A small network was shown many inputs. Here are its activations along a few directions, one row for each input.
Each table varies a few parts of the input and shows all the possible inputs, shuffled.
Descriptions start from the smaller parts, as in this example, which fits no table here: one of 8 places around a ring, together with either a single point or one of 11 places around a ring or (one of 3 separate values, together with one of 6 places along a line).
Shared parts are said once, and a part with two or three values counts as separate values.

Table:
R1: -2; 3; -43; -93; -56; 27; 9; 5; 14; -13; -18; -16; 26; 1; -9; 20; 27; 46
R2: -11; -10; 66; 26; -12; 6; 4; 0; -16; -63; -13; -17; -41; 70; -20; -14; -42; -30
R3: 50; -11; 3; 0; 55; 18; 17; 19; 21; 49; -7; 56; 16; -52; 57; -43; -7; 3
R4: 6; -10; 13; 11; -24; -50; -17; 46; -5; -45; -50; 6; -48; 5; -25; -16; -4; -8
R5: -53; 6; 112; 5; -20; 38; 15; -4; 6; -48; 39; -45; -47; 41; -16; -8; -33; -56
R6: 3; -33; 28; 43; -14; 3; -1; -5; -30; -63; 18; -4; -18; 55; -2; 12; -59; -36
R7: -6; 33; -26; 4; -1; 6; -37; -32; 25; 4; -10; -21; 18; 44; -26; 23; 3; 24
R8: 19; -42; -33; 27; -15; -39; -7; 22; -25; -58; -13; 10; -33; -23; -21; 5; -12; -15
R9: 51; 28; -35; 23; -20; -37; 45; 36; -14; -2; -4; -12; 18; -55; -42; 12; 18; 25
R10: 10; -16; -34; 40; -7; -34; 24; 56; -33; -46; -15; 22; -22; -44; -19; 6; -26; -29
R11: 3; 43; -46; 31; 7; -8; -4; 6; -16; 5; 55; -4; 4; 60; -2; 13; -60; -42
R12: 13; 36; -50; -11; -5; -23; 31; -15; -2; 4; -31; -30; 13; -50; -9; 39; -11; 29
R13: 4; -26; 37; 10; 48; 4; 8; 22; 20; 54; -13; 49; 18; 0; 53; -35; 54; 15
R14: -5; 6; -36; 41; -10; 14; -32; -17; -15; -8; 38; -33; 0; 80; 12; 3; -35; -18
R15: -23; 38; -47; 15; -18; 2; -27; -57; 13; -18; 5; -11; 24; 17; 10; 32; -12; 19
R16: -39; -46; 55; -16; 59; 53; 9; -21; 20; 92; 29; 29; -23; -29; 27; 4; 61; -4
R17: 6; 8; 23; 33; -2; -16; 27; 16; -27; -50; 24; 23; -11; 36; -2; 23; -78; -63
R18: -21; 22; 10; 23; -4; 12; -19; -7; -3; -11; 10; -43; -13; 99; -20; -21; -24; -11
R19: -5; 68; -63; 17; 1; 4; 5; -36; 6; -2; 3; 9; 12; -7; 1; 39; -39; -11
R20: 19; 6; -28; -51; -2; -34; -3; -26; 9; -5; -39; -43; 24; -10; -27; 18; 27; 34
R21: -4; -31; 40; -3; 73; 25; -22; 2; -22; 75; -10; 47; 12; -6; 43; -10; 57; 23
R22: 23; -6; -27; -56; -99; -3; 9; 11; -17; 6; -25; 3; 28; -45; -35; -11; 39; -7
R23: 19; -19; 14; -16; 80; 25; -7; 13; -19; 69; -8; 65; 18; -63; 33; -17; -23; 19
R24: -4; 15; -52; -46; -17; -36; 6; -46; -9; -25; -21; -29; 12; -36; 11; 22; 16; 43
R25: -32; 43; -23; -28; -10; 52; -45; -8; 36; -17; 25; -36; 13; 26; 0; 27; 21; 5
R26: -3; -46; 24; -10; 66; 17; -18; -5; -23; 64; -13; 48; 23; -31; 50; -18; 5; 42
R27: -43; -54; 47; -1; 29; 27; 22; 13; 61; 76; 30; 18; 2; -21; 43; -27; 60; -14
R28: -21; -5; 48; -10; -37; -18; -12; 35; 26; -20; 1; -20; -68; -29; -31; -1; -4; -30
R29: 41; 4; -25; -17; -32; -52; 7; -3; 1; -21; -26; -4; 28; -36; -53; -21; 43; 16
R30: 36; 5; -34; 1; -37; -44; 13; -6; -15; -23; -4; 2; 12; -43; -38; -2; 36; 39
R31: -58; 34; 63; 5; -16; 51; -9; -19; 18; -7; 52; -65; -24; 69; -9; -16; -11; -42
R32: 27; -42; 17; 4; 42; 10; 6; 4; 16; 46; -10; 43; 26; -24; 69; -38; 14; 32
What is each input in this table made of? -> one of 4 places along a line, together with either one of 2 separate values or one of 6 places around a ring
The inputs of R6 and R17 match in every part but the place on the line of 4. If R24 is changed in the same way as R6 into R17, which row does it become? -> R12
Start at R1 and move only the place on the ring of 6, one step at a time. The first step leads to R22. Which rows follow, in order? -> R28, R5, R31, R25
Change only the choice among 2 separate values in R32. List by row number the other rows that result. -> R26
